These are the activations of a small network on made-up records, seen along a few directions, one row for each record.
After each row come some of the record's fields: Pup, Ludem, Suvud, Mok, Difib, Duk, Mek.
Not every record has every field; a missing one is written none.
Other fields move the rows too, some of them a lot.
In the rows, zero is written as 500.
Random noise pushes rows far along 4 fixed directions. That doesn't count. These rows show it; they differ only by the noise:
580 376 476 585 431 666 432 428 276 621 422 530 570 379 227 326 513 542 491 665 547 319 455 340 713 435
515 274 541 435 468 449 604 440 361 578 507 398 467 437 268 229 560 572 483 484 539 530 521 364 599 539
352 430 510 317 693 259 482 725 472 648 606 513 482 669 606 379 557 359 486 169 382 705 579 383 441 619
209 600 577 424 654 570 521 648 565 647 522 669 590 611 712 501 535 494 538 242 439 419 705 521 472 461
311 442 381 566 361 166 742 497 732 727 320 627 456 454 372 337 485 469 596 353 411 629 541 437 317 535
230 550 594 442 588 585 596 566 569 625 497 627 571 551 629 448 541 562 543 299 480 399 706 528 486 450

507 579 456 607 535 788 329 488 407 529 421 571 565 505 515 621 519 512 423 675 524 308 486 543 586 483 | Pup=s4, Ludem=z1, Suvud=f1, Mok=u2, Difib=v2, Duk=none, Mek=none
366 598 641 522 507 500 638 421 486 405 468 494 458 548 561 532 582 530 451 526 431 447 513 734 387 461 | Pup=none, Ludem=none, Suvud=f1, Mok=u1, Difib=v4, Duk=h1, Mek=g2
566 485 466 456 649 486 308 629 392 536 590 488 459 568 634 569 594 348 429 495 347 626 470 425 550 570 | Pup=none, Ludem=none, Suvud=f1, Mok=u1, Difib=v4, Duk=h3, Mek=g3
494 533 522 545 373 394 675 422 571 497 498 546 456 365 431 487 408 531 459 611 466 601 465 553 357 530 | Pup=none, Ludem=none, Suvud=f2, Mok=u2, Difib=v4, Duk=h3, Mek=g2
566 501 714 534 410 526 644 343 670 433 487 391 525 370 228 422 421 616 511 541 668 433 485 400 465 470 | Pup=none, Ludem=none, Suvud=f2, Mok=u3, Difib=v4, Duk=none, Mek=none
668 483 338 607 427 212 422 606 446 551 382 514 598 557 394 544 538 314 594 465 424 574 403 341 456 552 | Pup=s4, Ludem=z4, Suvud=f2, Mok=u3, Difib=v4, Duk=h3, Mek=g2
308 623 758 584 446 477 933 400 826 458 342 556 610 532 581 636 440 741 668 315 583 332 767 723 281 373 | Pup=none, Ludem=none, Suvud=f1, Mok=u2, Difib=v4, Duk=h3, Mek=none
736 262 573 294 773 192 394 697 66 306 743 124 592 875 461 441 689 426 517 346 457 699 592 488 635 574 | Pup=s4, Ludem=z1, Suvud=f1, Mok=u1, Difib=v4, Duk=h1, Mek=g3
557 583 737 377 632 577 417 463 676 547 646 526 497 401 421 467 375 512 454 402 709 482 468 338 562 538 | Pup=s4, Ludem=z2, Suvud=f1, Mok=u3, Difib=v4, Duk=none, Mek=none
501 538 364 589 391 466 450 510 470 599 436 581 435 444 478 570 469 449 424 612 448 487 353 512 448 492 | Pup=s2, Ludem=z5, Suvud=f2, Mok=u2, Difib=v4, Duk=h3, Mek=g3
571 358 325 643 383 464 576 440 423 429 459 416 427 444 424 458 551 539 647 669 533 505 563 503 586 444 | Pup=none, Ludem=none, Suvud=f2, Mok=u1, Difib=v4, Duk=h1, Mek=g3
448 457 618 358 562 461 521 457 323 290 614 360 362 546 520 446 582 499 325 528 408 565 400 651 458 555 | Pup=none, Ludem=none, Suvud=f2, Mok=u1, Difib=v4, Duk=h1, Mek=g2
535 454 771 301 683 292 572 506 740 558 679 459 394 474 494 406 429 438 478 198 679 703 477 352 391 640 | Pup=s4, Ludem=z2, Suvud=f1, Mok=u2, Difib=v4, Duk=none, Mek=none
392 478 182 511 394 620 448 552 578 605 453 646 433 443 639 530 549 506 676 482 504 474 577 529 474 456 | Pup=none, Ludem=none, Suvud=f2, Mok=u2, Difib=v2, Duk=h1, Mek=g3
451 530 698 356 569 603 592 498 648 531 591 440 461 490 552 462 511 584 542 336 671 512 637 483 452 553 | Pup=s2, Ludem=z5, Suvud=f2, Mok=u2, Difib=v4, Duk=none, Mek=none
611 550 451 581 357 306 560 442 718 627 308 520 443 327 313 456 420 420 520 597 548 520 379 429 412 479 | Pup=s4, Ludem=z2, Suvud=f1, Mok=u1, Difib=v4, Duk=none, Mek=none
612 451 490 625 390 565 478 492 384 517 378 521 565 530 423 541 497 573 522 664 561 358 481 534 531 458 | Pup=s4, Ludem=z1, Suvud=f1, Mok=u2, Difib=v4, Duk=h3, Mek=none
481 364 724 408 488 570 564 355 443 410 498 358 448 388 385 382 426 611 435 546 551 545 449 516 645 527 | Pup=none, Ludem=none, Suvud=f1, Mok=u1, Difib=v4, Duk=h2, Mek=none
386 569 616 393 599 623 353 604 461 439 657 567 464 580 708 613 519 491 372 496 450 464 467 613 460 553 | Pup=s4, Ludem=z1, Suvud=f1, Mok=u2, Difib=v3, Duk=h3, Mek=g1
529 459 357 526 601 194 490 677 398 484 558 395 439 706 536 525 500 273 457 369 302 685 428 575 445 556 | Pup=none, Ludem=none, Suvud=f1, Mok=u1, Difib=v4, Duk=h1, Mek=g3
633 565 391 605 545 229 429 493 604 591 335 598 547 483 312 612 370 348 534 510 457 578 411 357 453 515 | Pup=none, Ludem=none, Suvud=f1, Mok=u1, Difib=v4, Duk=none, Mek=none
596 573 382 590 590 604 197 665 305 558 526 568 550 600 535 630 423 281 477 489 418 484 379 399 646 539 | Pup=none, Ludem=none, Suvud=f1, Mok=u2, Difib=v2, Duk=h1, Mek=none
620 599 512 567 579 890 214 593 191 500 558 547 609 476 593 641 480 538 456 656 485 249 467 502 705 418 | Pup=s4, Ludem=z4, Suvud=f2, Mok=u2, Difib=v4, Duk=h3, Mek=g3
470 548 314 577 370 773 263 484 348 581 347 645 525 482 490 482 485 479 530 707 548 316 455 528 625 342 | Pup=s4, Ludem=z1, Suvud=f1, Mok=u1, Difib=v4, Duk=h1, Mek=none
630 258 308 672 276 46 807 380 583 520 302 387 456 424 40 314 494 515 608 644 445 521 445 501 382 464 | Pup=none, Ludem=none, Suvud=f1, Mok=u1, Difib=v4, Duk=h1, Mek=g3
320 460 559 373 435 303 742 470 630 479 577 430 304 476 604 481 505 599 434 384 400 705 557 625 299 590 | Pup=none, Ludem=none, Suvud=f2, Mok=u2, Difib=v4, Duk=h3, Mek=g3
401 428 207 685 197 578 773 291 635 568 146 640 493 365 393 331 579 777 771 630 563 356 680 626 424 265 | Pup=none, Ludem=none, Suvud=f1, Mok=u1, Difib=v1, Duk=h2, Mek=g3
609 395 486 347 538 282 552 583 553 459 536 411 472 566 503 445 497 419 562 288 439 666 535 457 497 640 | Pup=none, Ludem=none, Suvud=f1, Mok=u3, Difib=v4, Duk=h3, Mek=g2
329 354 713 193 587 860 593 436 367 309 775 301 370 531 718 377 675 773 423 383 652 484 720 647 616 571 | Pup=s4, Ludem=z1, Suvud=f1, Mok=u2, Difib=v2, Duk=h1, Mek=g1
452 534 605 663 489 237 768 487 601 464 412 504 635 544 355 477 513 573 638 440 495 347 634 600 388 435 | Pup=s4, Ludem=z4, Suvud=f2, Mok=u1, Difib=v4, Duk=h1, Mek=g2
601 318 620 265 704 447 483 594 241 305 791 175 403 740 501 408 620 489 285 414 445 762 424 453 603 603 | Pup=none, Ludem=none, Suvud=f1, Mok=u3, Difib=v1, Duk=h2, Mek=g3
354 517 570 592 278 537 849 303 787 523 339 567 558 437 517 431 526 735 681 444 570 348 858 596 395 336 | Pup=none, Ludem=none, Suvud=f2, Mok=u3, Difib=v4, Duk=h3, Mek=none
501 467 499 521 488 434 490 542 400 470 387 457 625 543 459 589 515 470 614 523 494 468 514 463 580 433 | Pup=none, Ludem=none, Suvud=f1, Mok=u1, Difib=v4, Duk=h2, Mek=g3
387 514 597 382 580 219 651 544 676 441 581 402 478 642 520 489 505 550 447 328 455 688 546 595 389 556 | Pup=s4, Ludem=z1, Suvud=f1, Mok=u3, Difib=v1, Duk=h2, Mek=g3
463 475 411 560 444 505 498 499 560 590 512 505 394 373 491 409 452 472 497 446 506 554 414 479 488 573 | Pup=s4, Ludem=z4, Suvud=f2, Mok=u2, Difib=v2, Duk=h1, Mek=none
395 510 535 479 487 515 563 519 583 473 537 507 530 540 567 535 542 593 577 411 525 490 593 600 477 557 | Pup=s4, Ludem=z1, Suvud=f1, Mok=u2, Difib=v2, Duk=h1, Mek=g1
466 447 730 443 415 401 713 388 625 406 532 339 534 543 513 437 496 622 459 392 522 552 652 634 499 527 | Pup=s4, Ludem=z1, Suvud=f1, Mok=u3, Difib=v4, Duk=h3, Mek=none
665 421 367 572 499 759 416 500 121 409 456 468 617 619 422 472 619 603 605 675 576 211 650 502 743 325 | Pup=none, Ludem=none, Suvud=f2, Mok=u1, Difib=v4, Duk=h1, Mek=g3
359 455 255 449 473 440 481 656 632 574 367 641 495 577 705 498 523 465 723 374 458 584 686 444 424 415 | Pup=none, Ludem=none, Suvud=f1, Mok=u1, Difib=v4, Duk=h2, Mek=g3
506 385 488 288 705 476 376 651 384 480 748 369 445 598 631 461 597 456 549 274 471 671 592 496 555 626 | Pup=none, Ludem=none, Suvud=f1, Mok=u2, Difib=v2, Duk=h1, Mek=g3
685 437 625 465 530 539 413 483 464 532 548 393 496 433 330 423 473 477 521 492 657 518 464 319 521 556 | Pup=s4, Ludem=z4, Suvud=f2, Mok=u2, Difib=v4, Duk=none, Mek=none
504 333 249 304 539 763 404 585 336 552 560 519 554 473 660 321 636 543 595 439 587 614 658 451 493 522 | Pup=s4, Ludem=z4, Suvud=f2, Mok=u2, Difib=v2, Duk=h2, Mek=g2
656 412 319 342 671 562 197 777 337 512 579 578 541 706 700 486 558 311 611 302 469 541 634 268 586 511 | Pup=none, Ludem=none, Suvud=f1, Mok=u3, Difib=v4, Duk=h3, Mek=g2
719 279 344 377 516 217 450 607 458 488 553 398 354 520 381 226 521 453 571 370 508 840 369 233 431 681 | Pup=s4, Ludem=z4, Suvud=f2, Mok=u3, Difib=v1, Duk=h2, Mek=g2

Which values does each new row have?
400 355 649 246 626 529 490 529 404 382 671 394 354 448 567 347 478 475 351 399 490 624 383 405 554 661 | Pup=none, Ludem=none, Suvud=f2, Mok=u1, Difib=v4, Duk=h2, Mek=g2
669 440 490 438 644 454 161 616 204 455 689 403 498 659 439 529 504 330 261 592 401 635 254 418 654 537 | Pup=s4, Ludem=z1, Suvud=f1, Mok=u3, Difib=v1, Duk=h2, Mek=g3
446 459 421 548 346 551 674 452 511 530 388 464 336 478 479 534 518 509 427 631 424 503 427 616 408 510 | Pup=none, Ludem=none, Suvud=f1, Mok=u2, Difib=v4, Duk=h3, Mek=g3
371 567 587 463 472 574 551 470 601 437 539 552 434 490 637 541 479 476 372 433 422 522 493 543 470 535 | Pup=none, Ludem=none, Suvud=f1, Mok=u3, Difib=v4, Duk=h3, Mek=g2
243 817 619 595 612 743 530 586 642 469 492 678 683 611 821 738 514 621 538 388 472 277 673 655 462 327 | Pup=s4, Ludem=z4, Suvud=f2, Mok=u3, Difib=v1, Duk=h2, Mek=g3
375 663 577 551 495 845 479 467 586 449 461 634 637 420 668 614 512 646 557 494 524 197 638 636 543 399 | Pup=s4, Ludem=z4, Suvud=f2, Mok=u3, Difib=v4, Duk=h3, Mek=g2
600 575 459 507 507 310 350 583 709 629 503 555 512 479 333 486 354 372 490 484 575 623 350 288 484 625 | Pup=s4, Ludem=z1, Suvud=f1, Mok=u3, Difib=v4, Duk=none, Mek=none
558 692 558 486 658 614 209 653 402 511 513 527 624 586 589 661 468 374 404 577 490 356 474 488 626 477 | Pup=s4, Ludem=z1, Suvud=f1, Mok=u1, Difib=v4, Duk=none, Mek=none
580 357 628 364 628 369 516 604 317 446 657 336 529 602 380 470 527 532 474 477 450 475 603 450 531 552 | Pup=none, Ludem=none, Suvud=f2, Mok=u2, Difib=v4, Duk=h3, Mek=g3
656 478 290 507 482 391 246 618 420 540 467 592 436 515 486 527 437 203 427 496 345 631 297 300 511 589 | Pup=none, Ludem=none, Suvud=f1, Mok=u3, Difib=v4, Duk=h3, Mek=g2
545 583 547 426 550 417 372 512 488 494 535 436 457 414 471 499 427 444 335 503 530 526 406 423 509 537 | Pup=s4, Ludem=z4, Suvud=f2, Mok=u1, Difib=v4, Duk=none, Mek=none
600 486 603 429 769 518 337 554 315 400 587 427 546 626 524 605 473 424 382 415 499 520 506 413 590 538 | Pup=none, Ludem=none, Suvud=f1, Mok=u1, Difib=v4, Duk=none, Mek=none
688 408 734 384 586 395 482 394 540 517 624 416 447 398 266 392 417 497 468 443 709 588 419 320 553 585 | Pup=s4, Ludem=z2, Suvud=f1, Mok=u2, Difib=v4, Duk=none, Mek=none
503 500 551 564 429 306 588 530 564 532 444 509 486 563 483 527 434 529 466 488 441 587 459 600 412 580 | Pup=s4, Ludem=z1, Suvud=f1, Mok=u2, Difib=v4, Duk=h3, Mek=none
634 329 631 307 595 574 553 505 440 392 575 393 599 576 464 416 605 615 639 374 613 418 758 415 624 468 | Pup=none, Ludem=none, Suvud=f1, Mok=u3, Difib=v4, Duk=h3, Mek=g2
592 661 281 647 581 212 220 742 553 648 454 636 598 631 491 638 429 211 523 445 303 665 308 350 400 499 | Pup=s4, Ludem=z4, Suvud=f2, Mok=u3, Difib=v1, Duk=h2, Mek=g3
464 529 480 536 390 413 571 460 673 470 413 557 527 432 470 529 444 515 573 461 431 467 525 546 413 526 | Pup=none, Ludem=none, Suvud=f2, Mok=u3, Difib=v4, Duk=h3, Mek=g2
558 418 628 591 422 441 547 288 496 373 446 410 463 360 260 492 409 560 391 645 571 460 429 459 487 490 | Pup=none, Ludem=none, Suvud=f2, Mok=u1, Difib=v4, Duk=none, Mek=none
346 530 687 384 576 210 817 487 554 323 573 375 487 670 559 490 606 593 550 306 440 599 676 694 348 522 | Pup=none, Ludem=none, Suvud=f2, Mok=u1, Difib=v4, Duk=h1, Mek=g2
493 474 367 432 534 361 538 666 526 588 491 524 501 625 671 552 579 505 642 323 491 589 599 505 377 519 | Pup=s2, Ludem=z5, Suvud=f2, Mok=u2, Difib=v4, Duk=h3, Mek=g3
599 612 553 491 676 878 181 677 196 488 601 577 535 627 680 659 414 415 350 548 429 333 422 522 694 504 | Pup=none, Ludem=none, Suvud=f1, Mok=u2, Difib=v4, Duk=h3, Mek=none
318 558 418 564 379 874 557 369 607 545 492 626 428 316 599 594 484 592 484 604 548 284 536 636 580 350 | Pup=none, Ludem=none, Suvud=f1, Mok=u2, Difib=v2, Duk=h1, Mek=g3
